Each row below holds a small network's activations on one input, seen along a few directions.
In each table, some parts of the input vary, and every possible input appears once, in random order.
Descriptions start from the smaller parts, as in this example, which fits no table here: line(4) and (point or ring(11) or (values(3) and ring(8))).
Shared parts are said once, and a part with two or three values counts as separate values.
(in the rows, 128 means zero)

Other details of the inputs vary at random and push rows far along two fixed directions, the same in every table; ignore that.

A family of inputs:
r1: 127,125,129,117,137,129,138,157,149,167,123,149,124
r2: 118,132,129,128,142,130,136,123,118,116,132,123,130
r3: 147,140,104,128,141,119,119,115,154,113,140,96,119
r4: 134,125,135,126,140,140,125,141,142,175,106,161,118
r5: 131,146,113,80,67,174,121,179,89,61,162,92,109
r6: 173,185,94,84,118,144,139,162,127,95,155,48,101
r7: 84,85,169,144,116,161,121,139,96,127,114,176,138
r8: 155,135,96,123,121,119,128,132,128,103,142,92,118
r9: 102,115,135,140,110,153,125,142,104,99,106,152,135
r10: 117,118,125,134,147,119,131,114,146,134,125,131,130
r11: 99,129,135,124,101,161,128,157,99,64,122,113,124
r12: 138,108,139,156,167,82,122,92,171,213,108,182,146
r13: 159,141,99,116,110,125,128,141,119,93,151,77,121
r14: 173,156,97,131,165,66,140,90,175,171,132,108,130
r15: 159,169,89,112,143,118,129,107,142,99,153,56,114
r16: 156,155,94,120,133,103,140,122,137,109,140,87,122
r17: 125,113,139,139,133,107,131,128,137,154,122,149,140
r18: 72,84,178,146,99,181,118,148,74,111,107,181,138
r19: 122,115,137,145,133,117,126,119,126,157,101,166,141
r20: 155,145,100,120,150,118,129,111,138,117,159,82,116
r21: 143,121,136,144,165,76,133,90,176,202,125,150,137
r22: 122,137,140,120,106,146,127,139,98,97,141,101,124
r23: 125,115,130,161,180,78,132,82,182,203,93,193,144
r24: 150,147,123,126,132,119,122,112,133,131,151,93,121
r25: 121,106,126,143,137,109,133,125,139,147,112,159,137
r26: 131,141,128,117,100,133,135,151,102,91,138,96,128
r27: 126,133,132,101,95,157,114,147,111,116,132,145,119
r28: 148,133,124,134,129,114,121,119,133,143,130,121,131
r29: 94,99,164,138,120,137,128,140,114,135,123,160,138
r30: 73,80,178,146,86,169,120,160,77,118,109,181,139
r31: 125,135,126,138,145,124,120,111,145,129,114,133,130
r32: 189,197,82,72,117,122,132,127,144,97,171,50,108
r33: 106,124,139,131,125,155,128,134,93,101,127,131,128
r34: 110,116,138,143,124,150,112,128,125,113,110,147,131
r35: 159,157,93,117,122,119,132,128,122,95,140,79,120
r36: 92,98,153,143,122,163,121,134,92,118,114,164,132
r37: 143,138,128,131,129,112,127,119,131,141,124,121,134
r38: 146,150,121,119,141,121,129,107,130,124,146,91,122
r39: 91,126,153,92,70,181,135,181,78,78,128,150,132
r40: 142,140,113,140,186,78,135,72,187,185,120,135,132
r41: 124,117,121,136,146,125,123,110,145,136,127,131,129
r42: 121,117,156,153,177,80,131,81,174,218,107,184,145
r43: 138,132,137,141,181,81,136,76,174,196,123,151,137
r44: 126,122,115,129,120,129,134,139,129,97,130,117,125
r45: 82,89,160,142,126,154,130,142,100,118,114,174,136
r46: 188,173,80,88,133,123,133,151,153,125,164,50,96
r47: 161,158,90,113,143,107,130,118,159,97,157,62,113
r48: 123,118,127,131,98,148,121,148,95,99,123,127,131
r49: 151,160,101,80,103,133,132,154,133,99,168,88,115
r50: 121,107,131,153,135,121,120,117,131,155,103,174,138
r51: 112,121,153,132,117,125,135,130,116,137,120,138,133
r52: 161,129,109,139,165,70,135,96,177,183,126,135,135
r53: 123,120,114,131,106,148,124,146,113,85,131,115,125
r54: 104,108,158,138,97,153,121,141,92,120,119,147,132
r55: 144,141,103,129,117,139,123,129,124,90,135,98,121
r56: 67,81,191,153,98,162,124,143,82,144,86,206,145
r57: 93,100,146,151,131,149,117,117,121,139,103,171,137
r58: 82,115,162,110,88,189,143,201,82,99,108,156,129
r59: 138,120,136,141,179,83,132,82,177,195,128,153,137
r60: 140,138,125,119,116,132,125,134,118,106,158,85,120
Each input here is: ring(5) and (values(2) or ring(10)).
Question: Changing only the ring(5) part turns r11 into r34. The same change can be made to r58. Which row results?
Answer: r4
Question: Changing only the ring(5) part turns r35 into r25. The same change can be made to r31. Which row results?
Answer: r47
Question: Change only the values(2) part in r58. List by row number the other rows that result.
Answer: r39
Question: Which other rows agree with r8 in the ring(5) part? List them by row number.
Answer: r3, r5, r7, r12, r13, r20, r30, r41, r46, r53, r60
Question: A walk changes only the ring(5) part. It starts at r26 and steps to r37. List the rest of the walk in order.
Answer: r28, r12, r17

A family of inputs:
r61: 103,111,148,144,127,152,115,122,113,129,105,168,137
r62: 124,118,139,132,153,118,124,113,164,198,106,180,127
r63: 148,137,107,125,122,116,132,130,122,96,153,73,119
r64: 174,152,97,139,159,86,124,84,170,157,129,112,126
r65: 162,150,100,132,149,96,126,98,156,136,127,107,127
r66: 153,154,97,128,143,100,133,109,146,117,134,95,124
r67: 99,107,151,151,156,119,131,112,143,156,108,167,139
r68: 144,152,109,96,86,157,136,179,99,77,146,80,115
r69: 100,117,144,127,102,166,131,163,91,64,139,100,125
r70: 103,91,157,148,136,121,125,124,153,204,78,223,145
r71: 140,114,125,153,154,92,126,95,153,173,124,147,135
r72: 78,98,202,132,106,154,130,138,88,154,114,192,141
r73: 127,119,135,146,149,123,112,97,145,164,118,156,134
r74: 91,111,146,110,88,179,122,173,92,93,126,149,122
r75: 154,141,112,129,160,98,132,96,158,145,150,90,123
r76: 154,149,97,128,158,86,140,96,159,136,136,98,127
r77: 107,132,131,130,124,149,129,134,109,95,123,127,130
r78: 145,149,113,98,97,148,139,177,104,94,141,91,119
r79: 148,160,103,108,118,146,125,133,113,67,148,65,115
r80: 132,114,136,149,162,105,125,89,154,177,126,149,135
r81: 163,139,104,140,167,75,134,97,173,154,141,98,128
r82: 67,90,166,115,79,194,122,186,72,83,116,180,130
r83: 163,139,101,132,136,103,122,106,139,130,145,92,122
r84: 127,125,141,124,148,126,133,134,144,182,113,167,128
r85: 104,100,150,142,126,147,117,120,112,136,117,157,137
r86: 146,147,103,97,98,139,133,160,120,79,154,91,119
r87: 155,145,102,134,158,84,136,103,162,138,139,93,126
r88: 99,107,142,119,87,161,126,169,103,107,115,160,134
r89: 90,100,165,134,128,153,125,149,121,172,96,203,132
r90: 121,117,130,142,103,146,116,137,103,104,123,132,129
r91: 147,157,135,100,95,119,135,142,101,107,159,80,129
r92: 130,153,108,109,123,139,140,133,114,71,149,71,119
Question: Changing only one part turns r64 into r61. The same change can be made to r83. Which row results?
Answer: r85
Question: Describe the family of inputs behind these rows.
Answer: values(2) and (point or line(5) or ring(10))

A family of inputs:
r93: 111,119,122,148,170,132,117,95,154,134,108,148,127
r94: 124,109,162,156,154,81,129,83,141,192,127,156,148
r95: 144,131,108,120,128,115,132,146,152,149,113,148,125
r96: 137,134,121,100,61,150,133,190,86,77,141,101,121
r97: 114,123,114,139,164,131,122,110,159,140,100,163,129
r98: 105,98,125,162,96,145,119,136,86,55,112,118,137
r99: 146,126,113,161,145,87,125,80,134,116,137,96,137
r100: 143,135,130,147,149,94,129,85,134,132,152,91,130
r101: 76,73,191,148,89,144,125,165,91,172,86,230,154
r102: 172,152,113,126,121,86,133,103,117,114,171,51,129
r103: 156,127,86,157,138,86,125,101,153,117,116,113,137
r104: 161,153,74,116,132,121,131,142,150,100,134,88,114
r105: 49,94,180,139,134,194,115,131,93,101,106,180,132
r106: 189,150,69,118,111,89,134,140,147,118,139,82,125
r107: 151,174,126,91,151,133,130,109,137,125,181,59,109
r108: 74,74,179,140,98,157,128,171,103,171,81,241,147
r109: 122,120,138,143,90,135,129,131,70,56,150,77,130
r110: 105,121,134,143,100,150,124,131,76,42,141,80,128
r111: 158,167,90,84,143,141,130,146,162,141,137,114,106
r112: 167,178,118,72,125,139,135,148,146,143,164,85,105
r113: 123,122,170,126,158,105,132,103,156,219,125,175,135
r114: 96,118,133,97,78,192,130,200,91,89,109,156,118
r115: 173,155,78,109,111,104,132,147,144,112,138,88,119
r116: 161,146,80,144,144,101,124,97,146,84,142,60,121
r117: 187,166,56,132,158,78,128,92,175,106,145,59,119
r118: 96,90,131,148,92,156,123,168,102,100,91,177,138
r119: 148,110,143,141,122,81,133,125,140,196,112,172,149
r120: 120,102,111,141,79,148,125,173,93,73,109,137,135
r121: 89,104,145,156,191,141,114,86,167,179,86,204,136
r122: 103,120,128,141,184,140,116,99,177,174,87,204,131
r123: 201,154,87,120,134,58,135,115,173,173,142,100,129
r124: 137,129,141,116,65,135,133,162,68,82,155,84,131
r125: 115,121,120,131,169,140,123,121,176,186,91,201,125
r126: 110,140,153,102,99,167,132,151,80,75,163,81,119
r127: 90,115,165,129,122,165,127,129,92,93,137,124,125
r128: 134,151,114,129,164,123,128,89,142,108,149,80,117
r129: 86,126,164,116,120,186,126,136,87,84,145,114,118
r130: 150,145,126,105,172,106,128,112,196,231,118,179,123
r131: 106,99,130,174,176,109,121,80,161,162,91,178,143
r132: 111,119,160,120,71,147,133,163,73,100,144,113,132
r133: 141,141,112,140,157,109,129,90,137,104,149,77,122
r134: 92,102,181,125,91,154,131,158,83,133,127,159,137
r135: 80,99,129,144,97,178,123,166,83,54,102,146,132
r136: 204,185,92,92,137,81,144,123,166,157,170,59,114
r137: 186,177,109,91,153,89,139,115,179,191,153,97,115
r138: 112,149,157,81,89,186,131,172,83,93,164,94,110
r139: 115,110,154,124,147,119,131,131,166,222,93,219,136
r140: 104,102,168,165,166,105,127,79,136,176,117,166,145
r141: 111,134,105,105,95,187,127,183,99,60,123,114,113
r142: 114,111,168,147,158,99,129,91,139,189,126,163,142
Question: Describe the family of inputs behind these rows.
Answer: line(5) and ring(10)
Question: Changing only the ring(10) part turns r103 into r124. The same change can be made to r97. Which row results?
Answer: r113
Question: Changing only the ring(10) part turns r140 into r142. The same change can be made to r109. Which row results?
Answer: r102
Question: Change only the line(5) part in r108. List by row number the other rows that result.
Answer: r96, r123, r130, r139
Question: Change only the line(5) part in r128. List by row number the other rows that result.
Answer: r99, r105, r110, r133
